Each row below holds a small network's activations on one input, seen along a few directions.
In each table, some parts of the input vary, and every possible input appears once, in random order.
Descriptions start from the smaller parts, as in this example, which fits no table here: line(6) and (point or ring(11) or (values(3) and ring(8))).
Shared parts are said once, and a part with two or three values counts as separate values.
(in the rows, 128 means zero)

Table:
x1: [140 146  51  93 131 135 145  97 109  85 112 100 156 128 144  93]
x2: [139 141  60  98 127 138 137  97 113  82 111 100 155 126 146  84]
x3: [147  60 213 130 177 185 145 169  96 218  93 147 117 205 121 221]
x4: [144 142  52  90 115 123 136 105 118  85 130  97 133 108 139  73]
x5: [114 144 202 187 111  86 111 140 154 146 145 164 107 111 112 165]
x6: [123 163  49  86 107 133 122 108 126  74 150  93 140  94 149  62]
x7: [109 124 191 180 120  95 110 146 161 158 140 164 104 115 102 159]
x8: [108 110 191 180 130 107 111 147 160 164 124 164 106 126 102 164]
x9: [151  84  73  34 176 226 160 127  58 135  91  73 165 194 168 119]
x10: [130 171  73  97 104 119 134 101 121  66 155 103 151  99 149  69]
x11: [118 134 200 180 105  82 111 148 163 154 162 168  92 102 104 154]
x12: [112 116 179 179 134 107 114 150 156 169 124 163 111 128 100 173]
Question: The inputs of x5 and x6 match in every part but one. If x12 is changed in the same way as x5 into x6, which row does it become?
Answer: x1
Question: What is each input in this table made of?
Answer: values(2) and (point or line(5))
Question: Change only the values(2) part in x4. List by row number the other rows that result.
Answer: x7

Table:
x13: [118 152  70  79 119 153 119 116 116  91 149 101 154 111 149  87]
x14: [124 110 118 126 162 158 131 137 112 154 100 119 149 156 130 150]
x15: [131 146  78  94 121 149 133 116 118  94 136 105 144 119 150  96]
x16: [129 121 152 152 124 101 129 130 148 136 120 153 102 113 106 148]
x17: [134 115 153 157 108  91 136 120 147 135 114 150 110 122 114 133]
x18: [153  96 113 117 135 133 156 113 108 134  96 125 127 152 141 133]
x19: [144 105 199  86 125 184 136 163  83 161 157 121 122 176 164 144]
x20: [126 111 125 131 167 165 124 130 113 143  99 123 153 166 129 151]
x21: [147 138  84  99 128 133 141 110 110 106 116 111 140 128 151 115]
x22: [132 151 123 154  99  98 116 123 149 109 132 133 118  99 129 112]
x23: [152  98 116 106 145 141 145 126 114 141 100 123 126 143 126 135]
x24: [140  98 103 111 151 148 141 133 121 153 112 122 125 155 122 145]
x25: [115 128 148 163 143 108 117 147 154 153 127 146 114 127 117 148]
x26: [ 94 170 108 134  97 110 110 121 150  88 171 131 135  86 126  96]
x27: [105 128 164 173 144 118 105 134 147 141 119 148 134 133 109 157]
x28: [133 154 133 153 108  86 128 120 126 110 145 132 120 102 121 124]
x29: [103 133 154 166 137 118 112 139 146 148 123 148 125 130 106 160]
x30: [110 148 134 135 103 102 117 114 143  99 145 128 116  92 104  97]
x31: [129 138  92  83 125 147 142 108 114  99 125 107 138 124 129  96]
x32: [124 115 146 151 136 106 117 141 156 150 130 150 108 119 105 144]
x33: [125 127 231 133 106 137 124 157 123 172 172 148 108 138 147 148]
x34: [136 102 111 120 167 154 137 134 120 152 108 121 139 155 128 148]
x35: [156 127  98 114 129 132 144 120  96 110 123 100 137 132 146 112]
x36: [111 159 118 137  93 102 110 122 158  94 152 129 129  94 122  93]
Question: What is each input in this table made of?
Answer: values(2) and (point or line(5) or line(6))
Question: The inputs of x14 and x29 match in every part but the values(2) part. If x19 is changed in the same way as x14 into x29, which row does it become?
Answer: x33
Question: Change only the values(2) part in x15. List by row number the other rows that result.
Answer: x36
